Here are a small network's activations along a few directions, averaged over the inputs that share one value of a field.
Values that are neighbours, or in one group, have similar rows; names and order tell nothing.
Strong random noise was added to every row along 17 fixed directions; ignore it. To show where, here is one row again and again, with new noise each time:
[ 261  179   78   -7   13  258  147 -105  395   53 -143   47 -335  216
 -176 -248   -1 -367   85  -98  171 -196    2  111  345   19  -26]
[ -30  -62  376   30   86  293  188 -177   83  -67 -330  117  -58  -37
  126   97  167 -252  173  217  318  -31 -246  -29   77   50   -1]
[-279    7    1   34  539  -42  214 -220  -71  -61  118   54  142  -90
  -89 -190  -51 -179  -31   57 -108 -173  270 -274  -87  158   47]
[-158 -384  -39  -23    7  -35  215 -180  -70   62 -165  -87  -75  -32
  235  -15  159   80 -206  -54   63    4 -343  -76 -336  -10 -153]
[-179 -147  278   57 -205  333 -129 -131   -5  184 -176  200 -176 -433
 -228  -13 -120   49 -157  132 -117 -223 -344   66 -267   47 -148]
[ 193 -251 -209  361   28 -394  138  223  191  -24   93 -724  212  478
   82  236 -112   -8  151  271 -286  181  277  -16  317   89  180]
[  29  259 -315 -263  158  205  389  163  139  244 -255  168  -68  -19
 -415  367   78  -24 -200    0  -92  379   75 -119   64  292   65]
[ -66   30 -117  111  246   71  -81  -20  101  256  319  128 -190 -220
  116  405   90 -374 -177   -1 -131  -37  154  163  -69  284  -89]
[ 421 -139   43  -27    7  130  252  462   -5   85  -53  -20 -100  193
  406  255  219 -546   77   84 -377 -400  -78   44  -79  -20  222]
[  54 -156   73  202  159  -27  329  -12  196  342  -84 -164 -165  -35
 -312 -197   32 -192  -64  395  -62  113   44  -45  257   70  280]
[-219  140  116  -62   10  423  264 -330 -102  353 -267  307  -91  -13
  -47  612 -130 -293 -107  -95   69  -13 -246  232 -299  148 -312]
[ -50 -105  293  152   21   -7  -84   82  -88 -128   25 -114   18   66
  228  379 -223  -73  -38   12 -168 -284 -198  -62    4 -353 -154]
[ 154  285   95  -89  187   73 -148 -157   37  -23   75  226  102  -88
   30 -247  161 -301  -69   71   55 -304  246 -243   20   86  200]
[  55  251 -197 -293 -192 -211  401 -217  238 -278 -413  -63   76  200
 -177  -84 -176  366 -186  -40  357  -21 -363  -72  351 -161  100]
[  44  -57   46 -281  -88 -109  219  255  107 -404   40 -161 -147  210
  224 -461   92   31  392  -25  254   58 -146  136  204   72  228]
[ 150  -84 -391  312 -242 -102   50   64  151   11    5  -13 -111  -95
 -228 -204   -8   99 -170 -209 -112   65   90  144  149  -56  -28]
[-201  -66  263  -31  -59 -228  -46  -69  -38  105  213  -45 -199  -50
   -8 -277  -58   68   90  169  256  160 -134  112  140 -161  124]
[ -79   65 -223 -298  150   88  -44   22  237 -251  121   27 -188  -61
  120 -334 -214   58  149 -112  -72 -157 -143  371  -68  301 -324]
[-126 -306  155  351 -137 -214   67  -66  -75   77  -15  -40  -72   85
    3  122   63  -20   98  -16   92   29  -48  -49   92 -303  -29]


Semot, 11 values:
c5: [ -14   89  -47  -32   82 -198  -22   25 -206 -394  193   44  280   78
  109  -90  -43   40  188 -202   48 -249  160 -135    7 -112  120]
c10: [-196   13  106  124 -225  187 -244   59  133 -330   20 -100  188 -145
 -138  284  -25  143  422  183   67  152  198   89   81  604  128]
c7: [ 325   25 -229  152  106   42 -213   59 -280  146 -102  288  420  111
  198  141   76  -71  197   35 -289 -105  286  113 -285 -126 -328]
c9: [ -74 -265  -45  239   58 -236  111  260  -83   80   40 -172    5  -84
 -341  -77 -379  357 -136   43 -433  -61 -138  -13   92 -414  -78]
c3: [-120 -227  303 -315 -350  -25  -76   60  -29  291  134 -212 -290  301
  -81  178   60  155  -58 -193  136  -35 -239 -104 -162  -56   74]
c2: [ 102 -224 -255   53   10  -99 -194  155  179   22  244 -141  -79  -40
  -10 -430  100  -39  114   35 -275 -228  195   61  -95  335    2]
c11: [ -32  -33 -130   66 -361   -1   93  207  -53 -181  -55  171   53 -394
 -167 -249   36  161  209   39  -44  -19   52  270    1  210  381]
c8: [  14  -24  -10 -307  185   73 -133  -33   76  -71 -298  -92  221  168
 -114 -291  -35  241  264  276 -226 -108   64 -215 -128  223  -67]
c6: [ 277 -167  111  217  239  407  114  170   27  162 -204 -248 -182 -137
 -205 -255  124 -106 -293   18 -212  222  104 -247   30 -154   95]
c4: [-174   -4   52 -191    0  131  198  124   91 -357   39 -185  -52  -24
    6  -67  -26   59   95  -62   76  -57 -137  -45  114  267  141]
c1: [  62  -32 -202 -167  354 -230 -138  -16 -147  -74   11  173  113 -191
  255 -280  326  232 -170  -32    7   77  131 -245 -194 -187  -54]
The values of Semot form a line.
Question: A walk along Semot starts at c7 and steps to its neighbour c3. Put c9, c2, c8, c4 in the order it reaches them.
Answer: c9, c2, c4, c8
Question: Name the neighbours of c1, in listed order.
Answer: c6

Sepit, 16 values:
w14: [-137 -199  451  471  156   75 -389 -211  438   18   26 -459 -346  -23
 -526  113  -63  109 -327   -9  -15  -19  217 -688  435 -275  -78]
w12: [ -96  320 -168 -397  -89  135  -64  126 -260   -5 -266  578  165  136
  -99  567 -118   41   98 -380 -356 -327  -20 -251 -425  -59 -386]
w6: [-206 -189 -545  -55 -263 -696  145 -225  339  -27 -299  589 -212 -169
 -565 -422  229  576  323  -70  143 -271  -40  120  253 -110 -179]
w7: [ 538  801  113 -122  195  626 -924   50  -31 -301 -360  243  444 -174
  180  602  -21  207 -541 -178   90  367  191 -482   41 -423 -541]
w16: [-270  -62  221 -258 -231  415  -84  -97 -101  278 -239  523  -52  -94
 -323  705  284 -208  173 -136  -95 -403  -62 -252 -530  440  -81]
w9: [-376 -297  378  207  645  -29   46   97  228  477  555  -25 -592 -442
 -496  525  141 -352 -586  134 -258 -299  260 -611  192   20  266]
w13: [  18 -206  -12   33   -2 -405  -81  -80  297 -255 -424  109   75 -177
   34 -172  257  360  326  550  224   52 -253 -117  389 -126   27]
w1: [ 192 -204 -224  -58  391  -50  414  526  132  307  -91  -58 -238  105
 -223  200 -237   -9  -65  195 -557    1 -168   49  147 -273 -194]
w4: [-306   81  460 -319   -9  468   67 -387   44  577  -73   88 -485  160
 -389 -531  -38 -318  222  -42  172   75  -60   35 -304  311  -67]
w10: [ -81 -580   -8   99 -298  311 -268   16   56 -187 -505  176   24 -429
 -188 -486  -17  564  179   -2 -274 -144 -517   79 -440    5 -601]
w15: [-191 -657 -395  257 -527 -338 -116  180 -363  199  152  430  206  -47
  135  -49  647  -29  758 -213 -224   -2  287  290 -665  417   -6]
w8: [ 466 -356 -232  403  -68  575  -69   45  298  470 -468  170 -142  322
  -86    1  162 -577  359  -14 -633 -487   88  209 -350  298 -669]
w3: [  56  -59 -532  284 -219 -149   61  358  245  294  279 -126 -230 -111
 -593  305 -201  118 -161 -199 -453  107  375  311  236  214   33]
w5: [ -83   19  152 -511  -26  344 -425 -140  -79 -167  344 -441  -50  189
  463  -54   56   18 -280 -549   87  -46  107 -193 -678  494 -128]
w11: [ 726  147 -424 -283 -422  269 -383  -92  218  596 -437  -93  -60  435
   -2   95  118  146 -536 -230 -106  215 -228   66 -289  -62 -487]
w2: [ 427  110  -98 -212 -395  -18 -439  628 -152 -337   13 -240  477  -66
  656  282 -286  218   18  451 -591 -292 -355  251 -213  -13   76]
The values of Sepit form a line.
Question: Name the neighbours of w5, in listed order.
Answer: w7, w3
Question: Name the neighbours of w15, in listed order.
Answer: w10
Question: Name the neighbours of w14, in listed order.
Answer: w6, w13
Question: Name the neighbours of w2, in listed order.
Answer: w12, w8
